These are the activations of a small network on made-up records, seen along a few directions, one row for each record.
Here are examples, each followed by its value of one field, KOZUS.
Other fields move the rows too, some of them a lot.
Strong random noise was added to every row along 2 fixed directions; ignore it. To show where, here is one row again and again, with new noise each time:
[  35 -139 -200   86 -319  -73   62 -107 -373  -59  202   -2  172  -16
  -46  301 -223]
[  45 -100 -181   64 -289  -59  130  -31 -350 -111  222   37  158  -24
 -111  255 -223]
[-125   34  -63   20 -352 -131   79  172 -246    7   46  133   87  -76
   61   21   30]
[ -30 -275 -257  169 -450 -138 -214 -382 -449  171   96 -144  218    9
  241  449 -183]

[  86 -177 -270   -9 -305    8 -137 -522 -292   61  -26 -183  110   50
  120  480 -309] | popon
[ 271 -218 -189   88  167  326   -9 -591 -112  -11   74 -263  119  -45
 -171  455 -366] | som
[-194  356   23 -310   44  139  226  135  419  156 -457   54 -121  -22
   54 -334  219] | buget
[-107  -42  -61   83   56  -10 -315 -169   30  466 -136 -195  -83  -12
  406  -48  156] | nubid
[-379  407  317 -292 -521 -157  315  664  167 -275 -382  447  -55 -235
  -75 -444  415] | gad
[-332   24  186  115   47 -204 -534  200   52  432 -132   11 -120   74
  447 -469  554] | rof
[-177   86  -72 -152  235  189 -376 -544  368  648 -441 -368 -142 -153
  519  -73  235] | fedul
[ 400   65 -349 -265   26  396  538 -446  -39 -626  135    1  180  114
 -819  482 -715] | sidop
[  58  -59  -33   94  331  -45 -257 -190   76  202   47 -212  -72  126
  150  -10   99] | mogi
[-242  -56  -47   59 -477  -65 -358 -324  -58  475 -571  -86   30 -104
  584  232  214] | som
[-160  237    0 -204  -28  257   75   -9  304   75 -368   29  -49  -90
   54 -125  115] | ritem
[  58  -46 -172   -5  176  165   33 -253  136   54   -4 -144   24  122
  -48   96 -178] | buget
[ 206   61 -145 -102  256  335  330  -51   80 -139  188 -100   -7 -142
 -351   79 -328] | domu
[ -46 -159  -20  145 -219   -3 -251 -247 -103  144 -108  -96  121   32
  248  216   35] | rupa
[ -83  184  222  -13   58 -211  138  663  -32 -106  144  285 -147  -22
  -18 -408  276] | vipaf
[-303  211   75 -137 -352 -177 -281    2  115  509 -554   47 -123 -111
  641 -208  394] | popon
[ 186 -409 -188  220  281 -108 -544 -645 -214  420  208 -544   37   92
  349  396 -158] | zuv
[ 174    5  -90  -51   43  276  356  122  -93 -390  179  129   78  110
 -552  109 -294] | ritem
[  86 -145 -171   -1  135   99 -140 -340    9  224  -29 -293  -32   18
  152  236 -148] | nubid
[  40 -109   31  120  374  -43 -357 -145  123  321  113 -248  -80   84
  205 -148   86] | mogi
[  87   27  -95 -151 -199  128  454  174 -178 -341   33  130   28  -60
 -326  205 -247] | domu
[  96   56   52   -9  458  -25  -81   67  127   93   87 -107 -172  -12
  -67 -221  132] | puli
[  33 -356 -238  231 -382 -150 -219 -356 -539   73  213 -140  197    6
  175  444 -224] | fudo
[ 319 -220  -31  194  348  -44    4   29 -230 -119  561  -86   -1   62
 -208   91 -256] | vipaf
[-211  454   30 -246 -163  108  147  185  258   32 -410  230  -88   -2
   31 -306  219] | sidop
[  91   98   77   47   18   84  306  453  -29 -430  255  248   43   27
 -411  -95  -80] | rupa
[ 530 -416 -160  265  378   14   32 -301 -404 -331  696 -158  102  152
 -448  496 -547] | zorem
[-271 -115  146  171 -123 -390 -688  -64 -176  527 -174 -111  -60  -16
  713 -116  494] | zorem
[-205  169  119   31 -343 -205  151  566 -231  -49   24  345  -10  -75
   60 -255  233] | fudo
[ -74  102  183   83  358 -108 -167  316  114  242   51   13 -227  -39
  236 -424  347] | zuv
[ 117  187   78 -157  518  272  267  157  267  -94   50   12 -214 -106
 -304 -241   12] | fedul
[ -48   43  222  -55 -227 -135  194  301  -80 -297   49  198   40 -121
 -141   -2   -3] | gad
[-330  113  139   50   50 -239 -550  -56  159  641 -396 -124 -204  -50
  753 -360  635] | puli
[-123  403  110 -338 -272   43  300  243  124 -123 -460  376 -129  -86
  -32 -244  208] | vove
[   7  157   69  -33  163  -71  110  316   27 -177  146  173  -83  122
 -203 -294  146] | rof
[ 239 -151 -312  -61 -169  190 -112 -875 -107  116 -186 -265  144   26
   56  596 -385] | vove

Which value of KOZUS does each new row have?
[  95   15 -113 -135   44  172  135 -174  -21  -76  -79  -83   76 -142
 -185  226 -169] | som
[   4 -281  -45  260  115 -163 -534 -225 -138  294  164 -194  -14  174
  268   60   83] | rof
[-160  151  -69 -150 -298  181   28  -92  184  107 -413   13   18  -33
  139  100   64] | ritem
[ -18  157  112 -192 -281   70  434  252   83 -458  -40  222   29 -141
 -412   44 -109] | gad
[ 140  -66 -114  -26   92   93  153  -72 -109  -93   63  -37  -60   43
 -125  158 -189] | nubid
[ 370 -190  -34  143  430   -2  162   67 -105 -317  546  -39    3  171
 -469  140 -376] | mogi
[-381   77  146    2 -368 -176 -151  246   17   76 -156  206   29 -103
  240 -270  349] | gad
[ -36 -130  -67  149  142 -108 -363 -306   83  340   -1 -228   10  123
  381   63   60] | mogi
[  61  -66 -139  -83 -155  111  298   24 -138 -286  107   53  109  -86
 -282  228 -279] | domu
[ 153   -6   63   63  143 -112  217  335 -204 -439  444  262  -30   52
 -394  -87 -101] | zorem
[ -52 -377 -161  238 -509 -229 -373 -409 -518  254   -1 -120  159   29
  445  454  -79] | fudo
[-115  331  185 -216  474  194  270  447  555  -33  -45  109 -265 -124
 -181 -595  265] | fedul
[ -32 -297  -49  256  -76 -302 -579 -394 -209  433  -94 -266   27  194
  579  210  127] | mogi
[ -58  139   -2 -125 -427   -4  358  269  -27 -310 -159  257  141    1
 -179   98  -75] | rupa
[ 120 -105 -207  -83   58  273  -33 -604   70  169 -224 -243  123 -122
   18  370 -239] | som
[ -88 -108  202   97 -448 -157  -33   14 -153  -93  -95   90   71  -79
  162  188   25] | gad
[  46  125  113   81  356  -57   55  330  139   -9  219   88 -116  124
  -93 -323   95] | mogi
[-211  529   15 -454  -35  248  202  -59  529   93 -649   96  -73 -137
   82 -269  202] | sidop
